Look-ups in named tables: a row name and a column name give one cell, copied from the table.

Lefe =
fields: Nozapuz, Poku, Zisogav, Miros, Kuv, Zav, Pifuren, Todef, Pere
Tisan: [57, 33, 75, 25, 37, 40, 50, 55, 57]
Kaduf: [51, 57, 39, 39, 26, 30, 55, 61, 37]
Tagulo: [42, 65, 45, 43, 30, 37, 57, 57, 38]
Zis: [46, 56, 35, 39, 36, 40, 57, 55, 33]
Geb: [77, 58, 19, 45, 7, 6, 46, 51, 30]
Voguba: [45, 39, 49, 34, 47, 50, 57, 50, 36]
Tabazo: [74, 59, 42, 32, 16, 22, 44, 41, 44]
Fasu: [54, 55, 38, 39, 26, 31, 56, 61, 37]
Gelum: [62, 68, 17, 30, 27, 39, 55, 46, 29]
Rubasim: [63, 51, 39, 44, 22, 24, 52, 53, 35]
Ruseko: [32, 60, 34, 30, 43, 28, 42, 45, 35]
Ruzume: [45, 61, 37, 36, 29, 24, 47, 53, 38]
Dozan: [46, 83, 52, 56, 17, 19, 45, 30, 42]
Surotez: [42, 65, 36, 36, 30, 33, 55, 61, 37]

Zisogav of Ruseko = 34
Kuv of Fasu = 26
Pere of Dozan = 42
Nozapuz of Fasu = 54
Pifuren of Surotez = 55
Poku of Kaduf = 57
Pifuren of Rubasim = 52
Zisogav of Voguba = 49
Poku of Gelum = 68
Pifuren of Gelum = 55

Table Foli
cols = Dud, Fub, Zedeg, Kas, Nofaf, Mig, Mudibaf, Mek, Forike, Sebo
Pak: [0.617, 0.593, 0.541, 0.293, 0.462, 0.434, 0.486, 0.479, 0.488, 0.427]
Lom: [0.631, 0.423, 0.479, 0.420, 0.486, 0.509, 0.495, 0.495, 0.487, 0.374]
Zimiman: [0.467, 0.387, 0.481, 0.723, 0.833, 0.484, 0.512, 0.341, 0.489, 0.452]
Susofug: [0.405, 0.700, 0.537, 0.611, 0.403, 0.516, 0.392, 0.452, 0.492, 0.414]
Livip: [0.617, 0.605, 0.551, 0.371, 0.460, 0.476, 0.445, 0.498, 0.441, 0.519]
Pusut: [0.656, 0.521, 0.482, 0.260, 0.538, 0.288, 0.484, 0.415, 0.553, 0.209]
Fatev: [0.607, 0.579, 0.529, 0.266, 0.448, 0.418, 0.518, 0.463, 0.500, 0.385]
Roni: [0.489, 0.414, 0.495, 0.724, 0.838, 0.535, 0.545, 0.416, 0.502, 0.467]
Rig: [0.532, 0.586, 0.578, 0.463, 0.417, 0.520, 0.459, 0.479, 0.398, 0.550]
Fozo: [0.644, 0.539, 0.479, 0.265, 0.522, 0.312, 0.473, 0.417, 0.559, 0.224]

What is the Mek of Fozo in Foli? 0.417
What is the Mig of Fozo in Foli? 0.312
What is the Zedeg of Rig in Foli? 0.578
What is the Mudibaf of Susofug in Foli? 0.392
What is the Mudibaf of Rig in Foli? 0.459
What is the Fub of Livip in Foli? 0.605
What is the Kas of Fozo in Foli? 0.265

Tosage
cols = Biz, Nenovot, Dof, Neziki, Tevage, Gezarem, Gole
Rigug: [-38.9, -10.6, -21.3, -24.1, 18.1, 7.2, 11.3]
Gudufoz: [-38.0, 2.0, 8.5, 25.5, -19.6, -25.6, 2.5]
Dubabo: [50.7, 29.9, 56.1, -70.1, -42.3, -32.2, -39.5]
Sifi: [-30.8, -43.3, -6.1, -30.0, -30.4, -37.4, 38.4]
Duvul: [-43.0, -51.2, 0.7, -60.2, -9.1, -27.5, -56.5]
Zuv: [31.4, 57.5, -52.3, -55.4, 14.5, -43.5, -17.7]
Podi: [-10.0, -24.5, -2.9, -0.3, -23.4, -10.1, -20.9]
Surod: [-53.5, 14.3, 15.5, 24.3, 0.3, -8.8, 19.1]
Zudiv: [-4.3, -8.5, -45.8, 8.9, -56.2, 1.6, -42.8]
Gebem: [15.5, -68.5, 11.6, -20.3, -12.9, -3.0, 11.6]
Zevine: [-62.2, 23.8, -52.4, -3.7, -5.6, 0.5, -40.7]
Von: [-16.4, 2.8, -16.6, 13.4, -60.3, 37.6, -6.9]
Reke: [-16.2, -3.3, 19.2, -23.8, -24.7, 4.9, 11.5]

What is the Dof of Gebem in Tosage? 11.6
What is the Biz of Zuv in Tosage? 31.4
What is the Neziki of Von in Tosage? 13.4
What is the Gole of Reke in Tosage? 11.5
What is the Gezarem of Zuv in Tosage? -43.5
What is the Gole of Rigug in Tosage? 11.3
What is the Nenovot of Podi in Tosage? -24.5
What is the Neziki of Gebem in Tosage? -20.3
What is the Tevage of Zuv in Tosage? 14.5
What is the Tevage of Gudufoz in Tosage? -19.6
What is the Nenovot of Gebem in Tosage? -68.5
What is the Biz of Zudiv in Tosage? -4.3
What is the Neziki of Podi in Tosage? -0.3
What is the Gezarem of Duvul in Tosage? -27.5

